Each row below holds a small network's activations on one input, seen along a few directions.
In each table, some parts of the input vary, and every possible input appears once, in random order.
A made-up example of a description, with smaller parts first: line(4) and (point or line(11) or (values(3) and ring(8))).
Shared parts are said once, and a part with two or three values counts as separate values.
In the rows, 128 means zero.

Rows:
row 1: [162 138 112 173 151 195  55 128 204  95  61  97 139  95]
row 2: [ 95 164 131 160  33  48  60 115 132 175 153 144 130  98]
row 3: [144 130 108 181 178 191  60 102 168 159 109 107 124 111]
row 4: [167 108 186 147 152 152  87  93 114 167 182 193  89  98]
row 5: [ 96 150 108 140 112 120 187 125 110 180 131 113 100 229]
row 6: [105 182 172 136 139 174 116 125 143 192 144 133  99 219]
row 7: [104 133  69 139 161 151 194 136 133 130  89  80 136 199]
row 8: [ 78 111  61 130  86  62 134 103  88 195 147  96 130 161]
row 9: [164 135 184  92 189 216 147 169 164  45  83 127 147 129]
row 10: [137 183 181 176  56 124  60 107 182 175 148 166  84 123]
row 11: [172 147 223 139  83 127  94 108 143 133 178 207  79  80]
row 12: [133  75  99 125 181 111  91 115  83 116 143 128 163  43]
row 13: [ 93 127 100 164 107  81  53  97  97 212 151 120 139 115]
row 14: [157  85  99 119 154 118  88 141 117  52  97 118 181  30]
row 15: [112 164 140 133 190 214 121 137 161 147  99  95 128 185]
row 16: [132 174 141 125 164 217 115 162 196  83  53  85 150 171]
row 17: [109 105  21 120 113  98 134 143 145  81  57  54 176 115]
row 18: [122  87 140 128 131  74  84 103  66 168 185 169 131  71]
row 19: [ 87  96  23 125 140  97 140 114 107 145 102  58 159 129]
row 20: [111  73 104  91 112  59 165 109  53 156 180 139 125 116]
row 21: [135 142 217 101 166 172 146 131 114 153 174 178  88 174]
row 22: [126 123  61 154 132 122  55 133 150  96  62  72 183  71]
row 23: [100 110  61 162 160 112  58 110 120 159 111  84 165  85]
row 24: [135 146 145 183 127 154  54  90 148 210 150 146  96 141]
row 25: [120  59  64  89 162  91 172 122  76 104 137 103 158  87]
row 26: [142  67  65  83 138  96 166 153 111  43  89  96 174  71]
row 27: [ 99 187 139 135  41  88 192 146 147 143 135 136  92 213]
row 28: [175  92 152 144 204 194  93 107 131 120 137 151 114  66]
row 29: [193  99 153 138 176 194  88 134 169  54  92 142 134  52]
row 30: [130 113 149 104 138 112 220 132  81 138 167 158 100 187]
row 31: [143 184 248  95  96 142 154 145 144 116 176 193  88 161]
row 32: [160 105 114  95 162 154 219 172 136  31  75 112 156 140]
row 33: [131 128 169 123  57  47  93 117  95 131 187 187 128  57]
row 34: [145 127 178 100 213 208 154 143 133 105 132 140 126 145]
row 35: [123 141  71 130 137 155 186 164 170  69  42  73 153 182]
row 36: [ 84 150  88 127  11  33 141 122 122 158 152 119 125 146]
row 37: [137  95 117 100 189 152 225 146  98  96 118 119 130 151]
row 38: [108 222 209 128  71 148 121 142 173 159 141 148  90 201]
row 39: [137 152 185  98  71  88 224 151 110 106 166 173  91 169]
row 40: [118 112 131  89  38  29 172 128  87 119 185 161 121 102]
- Changing only one part turns row 34 into row 15. The same change can be made to row 31. Which row results? => row 38
- Changing only one part turns row 21 into row 6. The same change can be made to row 28. Which row results? => row 3
- What is each input in this table made of? => values(2) and line(4) and ring(5)
- Which other rows does row 25 become when the values(2) part takes its other values? List them by row number. => row 19
- Which other rows does row 19 become when the line(4) part takes its other values? List them by row number. => row 8, row 17, row 36
- Which other rows does row 35 become when the values(2) part takes its other values? List them by row number. => row 32

Rows:
row 41: [ 85 159 146 151  65  62  95 102 101 220 189 156 103 155]
row 42: [151 106 113 131 151 149  86 129 145  92  98 117 151  78]
row 43: [146 120  85 146 218 220 125 139 172  86  55  70 155 129]
row 44: [116 121 145 127 108  81 117 114  86 164 176 158 122 113]
row 45: [114 174 173 168  50  87  67 105 137 200 172 171  95 140]
row 46: [148 124 157 133 115 119  93 121 131 119 146 156 124  75]
row 47: [140 135 117 112 182 196 159 160 166  69  67  90 151 156]
row 48: [ 94 136 115 124  42  34 154 111  94 175 184 146 105 136]
row 49: [154 126 182 119 152 168 134 123 133 133 150 161  97 136]
row 50: [153 117 111 143 208 207 130 140 156  93  76 100 144 134]
row 51: [112  89   6 133 153 113 156 140 123  84  54  46 188 114]
row 52: [130 166 198 142 106 144 124 111 138 182 175 174  74 162]
row 53: [125  93 111 111 148 111 118 123  99 124 138 125 145  92]
row 54: [131 171 200 112 108 143 167 142 138 126 154 164  95 166]
row 55: [100 136 148 127  80  73 102 103  97 195 189 157 108 133]
row 56: [148 111  86 150 169 159  86 135 151  83  70  94 168  84]
row 57: [110 115 113 118  69  45 163 119  84 147 170 147 120 125]
row 58: [142 133 171 133  88 108  83 113 128 147 164 169 110  98]
row 59: [118  96 100 102  87  60 163 122  90 126 155 132 129 110]
row 60: [121 188 204 127  86 131 157 139 136 155 160 170  86 196]
row 61: [117  91  36 130 188 151 106 132 129  99  64  54 186 101]
row 62: [133 144  90 128 196 207 158 162 179  61  42  63 167 153]
row 63: [142 154 188 111 135 154 171 151 134 103 134 157 111 161]
row 64: [143 141 143 117 173 181 168 160 151  75  87 116 141 155]
row 65: [128 152 174 144  64  98  73 106 133 176 173 171 100 118]
row 66: [121  94  60 134 181 137 115 133 114 103  85  80 177  99]
row 67: [120  86  80 102 108  74 164 128  97 108 131 114 143 104]
row 68: [142 115  60 153 178 172  81 135 167  77  48  64 179  80]
row 69: [144 145 167 112 156 168 171 157 141  86 112 139 126 155]
row 70: [153 109 137 127 134 135  89 125 136 104 123 139 137  78]
row 71: [146 142 194 125 127 156 128 116 132 158 166 172  84 151]
row 72: [116  83  31 114 137 102 157 135 117  90  81  68 171 107]
row 73: [ 79 149 113 132  21  29 135 103 104 206 187 142  96 167]
row 74: [156 112 137 124 190 196 131 133 149 102 103 121 126 129]
row 75: [124  94  86 127 168 123 120 131 104 111 110 105 163  95]
row 76: [119  83  56 107 124  88 161 132 106  97 106  92 157 103]
row 77: [104 202 201 129  62 125 142 131 149 184 165 162  74 216]
row 78: [117 179 195 149  84 137 108 105 146 212 176 169  64 192]
row 79: [158 121 161 131 178 180 138 132 135 112 124 146 115 131]
row 80: [121 108 130 116 129  95 123 119  93 138 161 142 132  89]
- Changing only one part turns row 70 into row 45. The same change can be made to row 79. Which row results? => row 78
- What is each input in this table made of? => line(5) and line(8)
- Which other rows does row 56 become when the line(5) part takes its other values? List them by row number. => row 47, row 50, row 66, row 72

Rows:
row 81: [132 142 165 164  84 108  36  93 141 196 169 170 104 112]
row 82: [137 145 146 119 138 148 207 158 140  87 108 133 121 173]
row 83: [164 100 138 148 145 142  77 112 133 118 131 149 130  57]
row 84: [ 87 144 118 131  51  48  77 104 110 191 175 132 133 111]
row 85: [135 155 166 116 117 132 207 153 128 104 131 152 103 180]
row 86: [135 172 212 140 134 163 117 124 145 156 165 175  77 145]
row 87: [105 120 120 116  78  53  95 110  91 157 175 141 136  93]
row 88: [122  89  93 128 134  81 108 125  83 120 131 126 168  80]
row 89: [117 187 212 151 113 162  88 118 153 194 162 171  81 177]
row 90: [156 136 159 137 202 212 116 137 155 108 101 127 135 134]
row 91: [134 145 121 127 155 166 197 160 158  75  82 106 136 173]
row 92: [152 137 188 113 175 196 123 136 150 114 132 146 116 125]
row 93: [164 100 159 143 132 127  68 107 115 138 155 170 122  78]
row 94: [110  93  79  90 120  94 190 134 103 114 125 104 140 138]
row 95: [104 193 178 115  57 123 167 140 146 164 145 144  86 216]
row 96: [110 108  93 110 102  73 200 127  91 130 149 126 120 142]
row 97: [104 118 105 113  83  64 181 118  82 159 163 133 114 169]
row 98: [147 121 169 132  98 115  54 100 132 157 172 169 105  84]
row 99: [163 101 114 154 161 161  70 114 147 107 101 121 143  56]
row 100: [115 101  41 144 158 114  96 133 124  97  73  69 179  67]
row 101: [113  90  53 115 148 109 180 138 108 107  94  84 156 147]
row 102: [104  98  29 105 152 128 166 144 137  93  71  49 162 140]
row 103: [128 165 178 118  98 122 188 146 119 133 143 160  96 207]
row 104: [115 101 112 109 102  66 107 119  86 132 160 137 149  78]
row 105: [117  96  67 137 144  96 109 129 108 105 102  98 171  65]
row 106: [149 150 129 149 208 228 112 139 182  93  76  96 138 123]
row 107: [148 146 208 111 155 179 121 132 141 130 155 165  97 133]
row 108: [157 102  91 140 170 183  48 116 164  98  74  87 157  62]
row 109: [132 143  93 133 175 187 173 163 166  70  56  79 156 189]
row 110: [ 86 142 102 129  54  61 162 112  99 194 164 123 109 188]
- What is each input in this table made of? => ring(5) and line(6)
- Changing only the line(6) part turns row 100 into row 105. The same change can be made to row 109. Which row results? => row 91
- Which other rows does row 94 become when the line(6) part takes its other values? List them by row number. => row 96, row 97, row 101, row 102, row 110
